These are the activations of a small neural network, seen along a few directions. Each row is one input.
In each table, some parts of the input vary, and every possible input appears once, in random order.
Descriptions start from the smaller parts, as in this example, which fits no table here: ring(8) and (point or line(11) or (values(3) and line(6))).
Shared parts are said once, and a part with two or three values counts as separate values.
(in the rows, 128 means zero)

Other details of the inputs shift rows strongly along two fixed directions, in all tables alike. That doesn't count.

Table:
R1: [137  90 141  53  35 145  69 159 112 167  79 203 139  64]
R2: [ 66 137  98 104 166 113 209 181 139 131 245 147  46 203]
R3: [ 65  77 100  56  86 164 151 197 124 135 154 211  73 124]
R4: [168 163 139 177 167 100 104  75 138 109 107  67 155 120]
R5: [ 58 125  82 115 170 116 203 175 140 108 234 141  51 196]
R6: [ 83 108 112  73 108 145 147 169 125 142 165 171  76 123]
R7: [172 168 137 179 143  82 118  84 133 127 109  74 166 130]
R8: [106 121 123  91 120 141 135 147 130 136 139 153  93 117]
R9: [ 90 151  96 154 188  89 210 152 145 110 230 108  79 219]
R10: [141  94 158 144 106 191 114 129 107 136  83 133 181 119]
R11: [191 174 159 174 161 110  81  47 136 116  53  61 175  86]
R12: [155 125 158 186 142 161 130 103 114 126 105  85 187 144]
R13: [ 65 106 104  64 120 134 178 204 130 144 221 195  53 176]
R14: [172 175 136 193 183  72 118  83 141 110 152  58 156 165]
R15: [191 125 170 196 116 153  88  83 107 134  65  71 226 112]
R16: [138  96 147 154 100 169 122 136 104 143 121 118 178 135]
R17: [145 181 127 184 186  94 162  84 145 111 126  65 130 151]
R18: [117  79 130  65  62 153  74 164 113 145 110 199 127  82]
R19: [103 107 110 100 122 138 127 150 130 118 139 157 103 123]
R20: [174 167 138 179 138  91 107  72 133 126  86  63 171 105]
R21: [ 60 120  90 105 178 138 199 171 144 102 203 158  49 185]
R22: [127 102 128  85  69 131 104 158 120 150 111 180 134 105]
R23: [117  93 133  80  94 163  88 142 122 129  90 179 120  76]
R24: [143 161 117 178 181  78 140 103 139 104 169  76 133 172]
R25: [ 97 163 109 160 220 111 199 124 153  95 200  92  73 198]
R26: [139 150 129 129 122 110 125 110 130 140 115 107 127 107]
R27: [123  51 148  95  43 195  99 180  92 161 113 192 170 116]
R28: [129  86 139  65  51 174  73 139 115 147  33 198 142  40]
R29: [127 140 132 108 125 136 131 120 133 135  97 137 112 104]
R30: [138  99 147  62  51 165  65 130 115 154  35 187 139  33]
R31: [132  90 132  85  81 160  65 127 119 124  59 175 143  57]
R32: [177 185 140 198 169  83 128  62 141 115  94  45 165 128]
R33: [ 61  92  91  72 122 130 171 208 130 127 222 200  60 183]
R34: [202 156 150 185 132  81  69  68 128 121  75  72 204 111]
R35: [135  80 139  73  60 173  59 132 115 135  32 193 152  42]
R36: [132 166 120 177 193 101 164  95 144 100 143  77 122 162]
R37: [111 128 116 124 140 122 134 135 132 121 159 126 106 135]
R38: [109 140 125 113 152 134 150 129 136 125 143 132  92 130]
R39: [ 94 153 109 119 159 113 194 148 142 132 182 122  69 167]
R40: [164 162 129 185 155  90 115  77 133 112 109  63 163 126]
R41: [154 178 132 166 159  79 143  97 139 131 144  76 135 149]
R42: [168 106 157 170 103 147 110 127 107 143 124 109 199 156]
Each input here is: line(6) and (point or ring(6)).
Question: Changing only the line(6) part turns R20 into R22. The same change can be made to R6. Which row results?
Answer: R13
Question: Changing only the line(6) part turns R27 into R42. The same change can be made to R41. Which row results?
Answer: R1
Question: Which other rows does R19 become when the line(6) part takes its other values? List them by row number.
Answer: R5, R21, R24, R31, R33

Table:
R43: [125 135 139 117 112 145 119 123 123 149 129 118 124 103]
R44: [187 152 153 170 130  92  60  64 124 120  91  80 193  95]
R45: [133 177 110 170 202  69 170 114 153 105 198  74  95 208]
R46: [158  88 157 141 100 174  80 122 110 132  69 135 191 105]
R47: [114 169  96 169 184  83 200 123 151 108 176  84  94 194]
R48: [169 157 133 168 155  86  99  93 141 117 130  68 146 130]
R49: [ 93  83 120  39  68 147 100 191 127 142 130 233  95 106]
R50: [196 146 162 129  99 126  68  79 125 149  36 106 178  66]
R51: [160 152 133 163 172 118 121  86 139 102  99  86 139 134]
R52: [145 192 136 165 194  91 177 103 146 126 151  77 117 171]
R53: [123 164 105 187 176  89 171 101 138 110 167  55 124 159]
R54: [122 118 135 124 138 147 117 122 124 116 106 149 132 114]
R55: [136 133 139 115 113 140 125 129 132 147 118 121 116 105]
R56: [ 66 118 104  92 162 148 187 176 145 110 180 179  61 175]
R57: [151 116 126 129  82 127  87 114 127 134  65 122 154  70]
R58: [116 119 116 126 106 123 129 125 118 128 116 133 141 109]
R59: [108  94 123  94 113 168 117 152 128 121 116 160 102 101]
R60: [107 149 112 143 182  87 174 139 137 113 209 124  91 193]
R61: [ 84 140  93 120 153 105 201 163 143 118 175 146  80 178]
R62: [170 132 142 141 110 111  53  92 118 128  97  99 170  81]
R63: [158 138 136 194 128 117 139 110 123 121 118  81 183 157]
R64: [162 119 140 160 125 124 110 127 120 130 143 113 172 157]
R65: [117 115 127 124 132 157 109 122 122 116 120 124 126 104]
R66: [ 46  95 113  46 106 163 195 208 123 156 198 221  44 156]
R67: [132 108 151  83  73 160  89 130 107 160  84 161 150  68]
R68: [ 87  87 111  78  72 147 132 171 116 140 116 207 107 101]
R69: [120  95 149 105  84 172 134 165 108 164 129 159 140 139]
R70: [100  91 126  92 115 167 120 142 116 122 121 168 120 105]
Question: What is each input in this table made of?
Answer: values(4) and (point or ring(6))
Question: Which other rows does R48 become when the values(4) part takes its other values? List them by row number.
Answer: R55, R57, R59
Question: List by row number the other rows that have the values(4) part in common with R69.
Answer: R43, R50, R52, R55, R66, R67
